Each row below holds a small network's activations on one input, seen along a few directions.
In each table, some parts of the input vary, and every possible input appears once, in random order.
Descriptions start from the smaller parts, as in this example, which fits no table here: one of 4 places along a line, together with either a single point or one of 11 places around a ring or (one of 3 separate values, together with one of 8 places around a ring).
Shared parts are said once, and a part with two or three values counts as separate values.

Other details of the inputs vary at random and push rows far along three fixed directions, the same in every table; ignore that.

A family of inputs:
R1: [-59  -3 -12 -55  44  42  18  30  55   0 -29  21]
R2: [  2  17  20 -12  -8 -11   1  -9 -48   3  -1 -53]
R3: [ 25  -6  -2  34 -15  11 -28  36  47 -19   1  18]
R4: [ 42 -19  -6  30  -8  16 -10 -18  26   5   0  41]
R5: [ -8  35  10   4 -15 -17   5  21 -44   9  31 -44]
R6: [-10 -24  10  -1  -7 -26  15 -12 -42 -44  22  46]
R7: [  7  22  17 -10   6  -8  -2  -9 -63  12  14 -37]
R8: [-14  43   3  12 -19 -23  22   6 -37  13  29 -42]
R9: [ 40  24 -10   8  20   2 -38   2   7  44 -18 -43]
R10: [ -9 -37  23  -9 -15 -14   3  -1 -40 -55  14  26]
R11: [-74  23   8 -87  49  24  52  -4 -32  14 -16 -46]
R12: [-14 -28  25  -9 -12 -26   0  11 -40 -41  25  41]
R13: [-16 -22  16   3 -17 -32  15  -4 -33 -40  22  46]
R14: [ 41 -18   6  20   6  20 -33   7  24 -15 -15  23]
R15: [-21  25  -8   4 -14 -33   6  -9 -38  14  14 -43]
R16: [ 26 -28   1  20  -6  -4 -38  14  35 -18 -17  20]
R17: [ 16  14 -19  20  -6  -5 -43   9  22  26 -21 -61]
R18: [ -9 -34   9  -1 -24 -16  25 -27 -34 -32  26  38]
R19: [ 24  -4 -15  42 -26   9  -3   9  52   5  14  32]
R20: [-58  -9 -21 -40  19  42  42  -3  67  11 -24  22]
R21: [ 38  20 -18  22  -3   5 -11 -27  18  54 -17 -40]
R22: [-31   8  -5 -45  54  53  39   1  45   5 -33  34]
R23: [ 38 -10  -7  28   4  -4 -21  -1  24  -7  -7  45]
R24: [ 25  14 -22  23  -8  -7 -16 -23  28  55 -17 -46]
Each input here is: one of 4 places along a line, together with either a single point or one of 5 places along a line.
Changing only the place on the line of 4 turns R14 into R7. The same change can be made to R3. Which row results? -> R5
Which other rows agree with R4 in the place on the line of 4? List them by row number. -> R18, R19, R20, R21, R24

A family of inputs:
R25: [ 52   5 -12  54 -18 -32 -26 -15 -15  13   3  22]
R26: [ 22  -4 -12   5   5   9  -7 -32  11  54 -17 -30]
R27: [ 27 -20  29  13 -23 -23 -33   0 -51 -44  16  -1]
R28: [  4 -40   4  14 -55 -38  -9  -5 -29  -9  48   4]
R29: [ -6  40 -28  19  -1   0 -13   0  36  45 -21 -68]
R30: [-11 -10 -19  18  11  22  13  30  80 -12 -27  26]
R31: [ 37 -19 -31  32  18  -5 -16  -4  32   7   5  64]
R32: [ 19  35 -43  -4  26   3  -4 -28   7  68 -15 -49]
R33: [  4 -19 -12 -20  43  33 -32  21  50  -9 -30  33]
R34: [-10 -36  29 -20   3  12   2  14 -21 -77   0  48]
R35: [ 25 -35  -6  -8   8  40  16 -13  67  -3 -38  36]
R36: [  9 -31  15  17 -68 -36  -9  -7 -26 -17  30   5]
R37: [-74  -6   4 -39   2  28  48   0  31 -20 -11  12]
R38: [ 21  -6  17  12  -1 -45 -36  21 -52 -26  35  15]
R39: [ -4  49  20  -4 -11  39  38  19 -22  29  46  -7]
R40: [-24   5   2  17 -30 -45  15   6 -42 -12  42  -4]
R41: [-48 -18  16 -10 -17 -25  29  19  -2 -49  35  68]
R42: [ -2  -7   5   5 -17 -25  16 -40 -62  -6  25  10]
R43: [-31  -9  14  -5 -28  -1  16  -8   2  13   0 -41]
R44: [ -7   0  31  -9  -9 -21  -8  -4 -77 -42  16 -20]
R45: [ -1  42 -36   3   9 -18 -14  11  38  59  -1 -59]
R46: [  5 -12  -5 -23  41  44 -36  19  55   9 -47   6]
R47: [  4 -36  25   4  12 -17 -23  37  -5 -64  18  94]
R48: [-28 -17   7 -37  30  28  -1  29  13 -34 -23  54]
R49: [-43  32   3 -37  21  -8  56 -26 -49  21   6 -28]
R50: [-70 -27  -9 -50   7  27  41   5  28  -7   9  22]
R51: [-60  18 -18 -35   1  -5  35 -10 -21  30  18 -57]
R52: [ 48  15  -6  33  10 -29 -62  17 -19  17  -4 -30]
R53: [ 38 -11 -12  61 -44 -26 -31  -4  10 -16  11 -16]
R54: [-39   7  25 -57  42  25  31  33  14 -47 -25  17]
R55: [ 17  44 -10  -5  35   4 -37  20   5  48 -41 -62]
R56: [  3 -15 -21 -33  49  41 -32  19  50  20 -32  -2]
R57: [ 60   3  -6  59 -14 -27 -14 -14  -7  -6   5   8]
R58: [ 61  25  -5  53  -8 -31 -14 -18   1  16  -4 -27]
R59: [  4   5 -12 -15  45  39 -28  27  55  -3 -48   8]
R60: [-77 -17  -3 -45   6  27  42   3  28  -5  -3  16]
R61: [ 53   5 -17  44 -16 -20 -34 -35  -8  27  -4  -9]
R62: [ -4 -10  -2  -2 -15 -24  19 -40 -66   2  34   2]
R63: [ -2 -24  37 -13 -11 -18 -15   0 -71  -6  18 -25]
R64: [ -2  -6  22   0 -30 -22  31 -44 -66 -23  24  -6]
R65: [17 45 -2 -2 10 77 24 34 63 36  3 23]
R66: [ 61   0   3  42  -7 -20 -54  16 -16 -27  -1 -14]
R67: [-63  39  -7 -29 -11  -5  38  -3 -23  22  -1 -53]
R68: [ -9 -10  16  -5 -23 -24  26 -42 -74  -8  30   3]
R69: [ 51  -5 -17  26   5 -20 -71   6 -18  15   5 -27]
R70: [ 12 -20  41 -14 -24 -18 -17  -1 -57 -29  12 -25]
R71: [  3 -36  18   0 -22 -21  18 -37 -60  11  34   1]
R72: [-15   2 -13   9   9  12   2  26  85  -8 -23  34]
R73: [-52  14  13 -56  27  11  66  -8   6 -15  -9  45]
R74: [ 15 -29 -12  52 -25 -11 -23  24  55 -42   2  73]
R75: [ -4  30 -25   5 -10   5 -14 -11  33  58 -25 -76]
R76: [ 14  33 -28 -15  41   8 -40  12  -1  55 -25 -69]
R77: [-70 -12   5 -43  -2  33  48   0  30 -17 -13  10]
R78: [ 17  30 -10  -1  23  75  19  37  63  43  23  30]
R79: [-35  37  -5 -42  25 -14  50 -22 -37  36  10 -31]
R80: [ 12 -40  -8 -36  30  38 -32  25  53   5 -26  30]
R81: [-16 -23  30   5 -54 -26  26 -10 -44 -27  31 -34]
R82: [-26  66  36 -25  -7  51  78  17 -37  12  38 -45]
R83: [  7   1 -31  -3  41  30   0 -12  59  29 -30  32]
R84: [ -6  39 -41   8  14 -10  -9   8  28  67  -3 -68]
R85: [ -7  24 -35  18  -4  -6 -17   4  27  38  -7 -37]
R86: [ 33 -21  -8  46 -40 -28 -44  -6  12  37  14 -35]
R87: [ -5  42 -27  20   3  -5 -13  10  32  58 -21 -58]
R88: [ 29 -18  12  29 -32 -23   9 -35 -46 -35  20  17]
R89: [ -6 -48  31 -14 -21   7  35 -27  -8 -38   6  65]
R90: [ 55  17  13  50 -20  49  -8  34  50  -7  31  61]
R91: [-41 -14  16  -2 -23 -21  28  21   7 -43  20  61]
R92: [ 16 -26 -38  35 -11  -7 -31  18  53 -10  15  53]
R93: [  3   8  17  16 -17 -32  28 -25 -57 -16  20   9]
R94: [-72   9  14 -42  10  14  67  21  29 -33  -7  13]
R95: [ -8  17  -1  -6   4  -1  27 -30 -24   5  -7  -8]
R96: [-37  27  13 -47  23  10   4  -1 -45   6 -18 -52]
R97: [ 55  22  -1  52  -7 -32 -27 -21   2  19  -1  -8]
R98: [-25  18   8 -35   5  11  58 -39 -35  11 -12 -53]
R99: [ 52   2 -12  40 -21 -17 -30 -38 -13  34  -7 -21]
R100: [ 28   9   1  -2  21  21 -34   3   7   9 -33 -64]
R101: [ 61 -23   2  37 -37 -20 -30 -32 -10  18   1   9]
R102: [ 20 -24  23   5 -14 -26 -39  -1 -55 -30  27   4]
R103: [  0  19  35  -6  -3 -37  -8  14 -62 -32  15 -19]
R104: [ -9 -36  17  -1  -6   3  27 -27  -8 -54  10  78]
R105: [ 24 -21 -19  48 -19   0 -19  19  61 -32  -4  39]
R106: [-50   2   2 -44  26  28  57 -16   5  -5 -18  41]
R107: [-29  11  26 -60   9  13   6   1 -40  18 -20 -58]
R108: [-11   7  14  -8  -3 -27 -16   8 -77 -18  17 -12]
R109: [-45   0   6 -45  24  30  74 -14   2 -32 -15  33]
R110: [ -4  21  16 -17  23  -2   6  21 -29 -14 -14 -39]
R111: [ -3   4   8 -12   3 -33 -11  17 -76 -13  26  -9]
R112: [ 40 -13 -14  37  14 -10 -21  -4  43  -3  -1  72]
R113: [ 36  -9   5  20  19  -6 -51  36  31 -22 -18  46]
R114: [ 23 -53  -4  47 -32   6 -23  10  57 -47   2  57]
R115: [-73 -10  -9 -42  10  24  42   3  26  -8  -3  20]
R116: [ 17  49  -7  -4  39   5 -28  17   7  40 -40 -79]
R117: [ -5  31 -30  11  -7   5 -20  -8  32  54 -24 -65]
R118: [ 14 -21   6 -25  35  48 -20  22  61   2 -50 -19]
R119: [ 42 -55 -17  32  -3   5 -24 -18  32 -16   9  89]
Describe the family of inputs behind these rows. -> one of 5 places along a line, together with either a single point or (one of 3 separate values, together with one of 6 places along a line)
Changing only the place on the line of 5 turns R91 into R72. The same change can be made to R106. Which row results? -> R95
Changing only the place on the line of 5 turns R102 into R100. The same change can be made to R86. Which row results? -> R81
Changing only the place on the line of 5 turns R111 into R110. The same change can be made to R76. Which row results? -> R66
Start at R38 and move only the place on the line of 5, one step at a time. The first step leads to R47. Which rows follow, in order? -> R113, R103, R54
Change only the place on the line of 5 in R50. List by row number the other rows that result. -> R60, R75, R77, R114
Change only the place on the line of 6 in R26. List by row number the other rows that result. -> R42, R49, R68, R83, R112
Change only the choice among 3 separate values in R51. List by row number the other rows that result. -> R62, R69
Change only the choice among 3 separate values in R28. List by row number the other rows that result. -> R71, R80

A family of inputs:
R120: [-26  19  16 -20  -3 -25   3   8 -59  -6   9 -58]
R121: [ 43  -1 -17  61 -40 -14 -32   2  27  17  14 -14]
R122: [ 31  -8  -6  28  -2 -29 -54  23  -4 -10   5  -2]
R123: [-25  28 -25 -11  11  29  25   2  61  41 -24 -29]
R124: [-13 -49  13 -25  13  17  28 -17   5 -47  -4  90]
R125: [ -9 -43  14   0   1  -8 -17  30   5 -65  10  75]
R126: [ -6  55 -23  -5  30  49  20  23  65  51 -16 -26]
R127: [-18 -19  10 -37  20  26  30 -22   1  -8 -15  21]
R128: [ 68   1 -24  40   5 -19 -47 -32  -1  42 -13 -16]
R129: [-13  25 -29  -3  10  33  15   6  75  45 -27 -29]
R130: [-30  14   1   5 -35 -30  33 -11 -40   0  40  -8]
R131: [-10  16  15 -11  -8 -19 -11  12 -46  -4   5 -58]
R132: [ -6  -7  25 -18 -12 -15  25 -36 -67 -11  12 -10]
R133: [ 31 -29  -3  21   5  10 -55  35  49 -28 -18  35]
R134: [ -8   8  11 -19  -2 -22  24 -43 -73  13   9 -31]
R135: [-40  34 -28 -20  17  24  34   0  49  47 -17 -28]
R136: [ -3 -11   9  30 -48 -25  12  -1 -18 -23  38  18]
R137: [ 38  -6  -7  36  -6 -30 -61  21  -3  -4   3  -6]
R138: [ 40 -11  11  23  16  17 -47  56  33 -39   2  60]
R139: [-29 -14   9 -45  24  25  40 -25  -5  -6 -18  18]
R140: [-28  23 -31  -9  16  27  25   3  66  40 -21 -13]
R141: [ -4  13   9  -2  -5 -20 -19  13 -36  -5   2 -48]
R142: [  8  -2  -5  40 -41 -28   3  -5  -5  -7  30  10]
R143: [ 50   0  -6  38 -10 -12 -73  22  10   9 -11 -37]
R144: [  8  31  29 -17   9  -1  28 -21 -77  14  17 -30]
R145: [-36 -21  18 -52  17  29  45 -22 -13 -18 -10  26]
R146: [-15 -45  10 -25  18  14  26 -19   2 -39  -2  89]
Changing only one part turns R146 into R135. The same change can be made to R139. Which row results? -> R123
Describe the family of inputs behind these rows. -> one of 3 separate values, together with either a single point or one of 8 places along a line
Change only the choice among 3 separate values in R121. List by row number the other rows that result. -> R143, R145
Change only the choice among 3 separate values in R124. List by row number the other rows that result. -> R120, R142
